A small network was shown many inputs. Here are its activations along a few directions, one row for each input.
In each table, some parts of the input vary, and every possible input appears once, in random order.
Descriptions start from the smaller parts, as in this example, which fits no table here: one of 8 places around a ring, together with either a single point or one of 11 places around a ring or (one of 3 separate values, together with one of 6 places along a line).
Shared parts are said once, and a part with two or three values counts as separate values.

Other details of the inputs shift rows strongly along two fixed directions, in all tables alike. That doesn't count.

Rows:
row 1: [ 16  25 -13  10 -35  43  43 -22  11  89   0]
row 2: [ -9 -10  11   3   4 -19 -24  10  -9 -49  -5]
row 3: [-26 -21   3 -21  19  39  -2 -12 -15  -8 -12]
row 4: [-10  -6   4 -12  10   7   8  -4 -10 -35   7]
row 5: [ 38  20   1  26 -20 -66   2  14  14 -25  12]
row 6: [  7 -22 -30  -5  22 -32  -9  13 -10 -31  -6]
row 7: [-21 -29   5 -25  36  -1 -19  12 -21   9 -33]
row 8: [-16 -10  22 -29  30   5  -5   5   0  30 -11]
row 9: [-20  -1  -7 -16  17  22  26   2 -11   5   9]
row 10: [  1  24  21   6 -14   6  20   1   6  26   8]
row 11: [ 35  22  -1  24 -29 -35  10  -5  16 -51  29]
row 12: [ 24  10 -25  43 -31 -47 -24  16   6 -34   7]
row 13: [ 35  14 -11  14 -12 -34  15  -4  20  -4  21]
row 14: [-30 -28 -17 -22  29  41 -10  -6 -17  14 -23]
row 15: [ 27  16  -6  26 -34  -8  -1 -16  24 -18  23]
row 16: [-32 -24  -7 -22  27  30  -8  -3 -15 -22  -7]
row 17: [-31 -19  14 -34  36  18   3   9 -21  31 -25]
row 18: [  4  24 -16  36 -57  52   6 -15   4  89 -14]
row 19: [  2 -29  -1 -26  40 -12 -15  -2   0 -10 -11]
row 20: [-25 -16  -1 -22  27  10   1   5 -14 -40   7]
row 21: [ -6 -10   7 -10   7  21  -4 -15   0 -15  -5]
row 22: [ 31  22 -13  25 -21 -45  28   6   7 -43  30]
row 23: [ 26  25   0  20 -31  -9  11 -12  23 -18  32]
row 24: [ -1 -13  10 -11  19 -11 -24   5   4  19 -16]
row 25: [ 26  27  16  20 -15 -52   2  11  21 -32  30]
row 26: [-24  -9   2   2   3   6 -21  10 -10 -24  -3]
row 27: [ -2  -8  22   0   6 -19 -26   5   0 -45  -4]
row 28: [  5  11  16  16 -20  -3 -20  -4  16  -9   9]
row 29: [  1 -14  -9 -16  24 -16  15   3 -10 -14  -4]
row 30: [-21 -26 -12 -33  45   1   9   9 -18  -8  -9]
row 31: [ 35  22  -1  17 -14 -42  23   1  13 -41  28]
row 32: [  0  41  14  23 -59  58  23 -18  12  79   7]
row 33: [-29 -10  38 -31  30  17 -17   2  -2 -11   0]
row 34: [-12   3  18  -9  13 -10  10  15 -11 -11   4]
row 35: [ 21  25   3  34 -38 -43  -1  12   7 -47  23]
row 36: [ 23  20 -26  20 -44  48  27 -26  11  98  -9]
row 37: [-27 -28  -6 -23  35   0 -21  18 -20  10 -27]
row 38: [-35  -3  12 -22  23  19   9  16 -16  13  -1]
row 39: [ 14  24  -7  34 -36 -40  -4  18   7 -46  28]
row 40: [-11 -35 -11 -30  40   2  -6   1 -19  -4 -26]
row 41: [ 16  23  -5  35 -49  26  -3 -14  13  61  -9]
row 42: [-25 -29  -7 -26  29  42  -8 -13 -18  15 -29]
row 43: [ 21  15 -18  26 -39  31  10 -26  13  50  -6]
row 44: [-18 -25   4 -29  32  43 -15 -20  -1  25 -20]
row 45: [ 11 -16   6  -5  19 -43 -24  15  -3 -21 -17]
row 46: [ 32  10   0  35 -22 -52 -31   5  21 -33   9]
row 47: [-16 -13  21 -38  44   9  10  -2  -2 -12   8]
row 48: [ -2  32 -22  24 -47  38  30  -1   4  97   1]
Description of these inputs: one of 2 separate values, together with one of 4 places along a line, together with one of 6 places around a ring.
Question: Changing only the choice among 2 separate values turns row 2 into row 3. The same change can be made to row 38. Which row results?
Answer: row 9
Question: Changing only the choice among 2 separate values turns row 28 into row 15. The same change can be made to row 26. Which row results?
Answer: row 16
Question: A walk changes only the place on the line of 4. It starts at row 46 and steps to row 41. List the rest of the walk in order.
Answer: row 18, row 12
Question: Which other rows does row 29 become when the choice among 2 separate values takes its other values? List them by row number.
Answer: row 17
Question: Which other rows does row 47 become when the choice among 2 separate values takes its other values? List them by row number.
Answer: row 25
Question: A walk changes only the place on the ring of 6. It starts at row 31 and steps to row 1. List the rest of the walk in order.
Answer: row 36, row 43, row 21, row 11
Question: Which other rows does row 41 become when the place on the ring of 6 takes its other values? List them by row number.
Answer: row 5, row 10, row 27, row 32, row 45

Rows:
row 49: [-55 -31  -6 -43  38  73  17  -2 -33  43 -25]
row 50: [ 25  19  -6  28 -18 -81   7  32   0 -63  23]
row 51: [ 21   5   7  31 -20 -68 -39  21  16 -62  10]
row 52: [ 41  19 -25  41 -56  22   3 -30  19  62  -9]
row 53: [ -46  -52   47  -75   96    9  -14   -8  -17 -110    7]
row 54: [  1  27 -30  44 -58  36   9 -10   2  37   4]
row 55: [-19 -46  26 -57  92 -43 -25  18 -16 -46 -21]
row 56: [-61  -2  64 -66  45  93  23 -20  -7  44  -6]
row 57: [ 25  22 -41  22 -40  17  40 -11   6  54  11]
row 58: [ 36  19 -34  23 -34  17  24 -24  16  63   2]
row 59: [ 35   9  -7  13   3 -90   4  30   3 -62  25]
row 60: [ 24  20   1  31 -43  12  -2 -12  21  69  -6]
row 61: [-43 -32   5 -34  21  73 -29 -13 -16  39 -35]
row 62: [ 19  23  -1  43 -26 -70 -19  29   6 -68  20]
Question: Changing only one part turns row 52 into row 60. The same change can be made to row 49. Which row results?
Answer: row 50
Question: Describe the family of inputs behind these rows.
Answer: one of 2 separate values, together with either a single point or one of 6 places around a ring
Question: Which other rows does row 53 become when the choice among 2 separate values takes its other values? List them by row number.
Answer: row 56
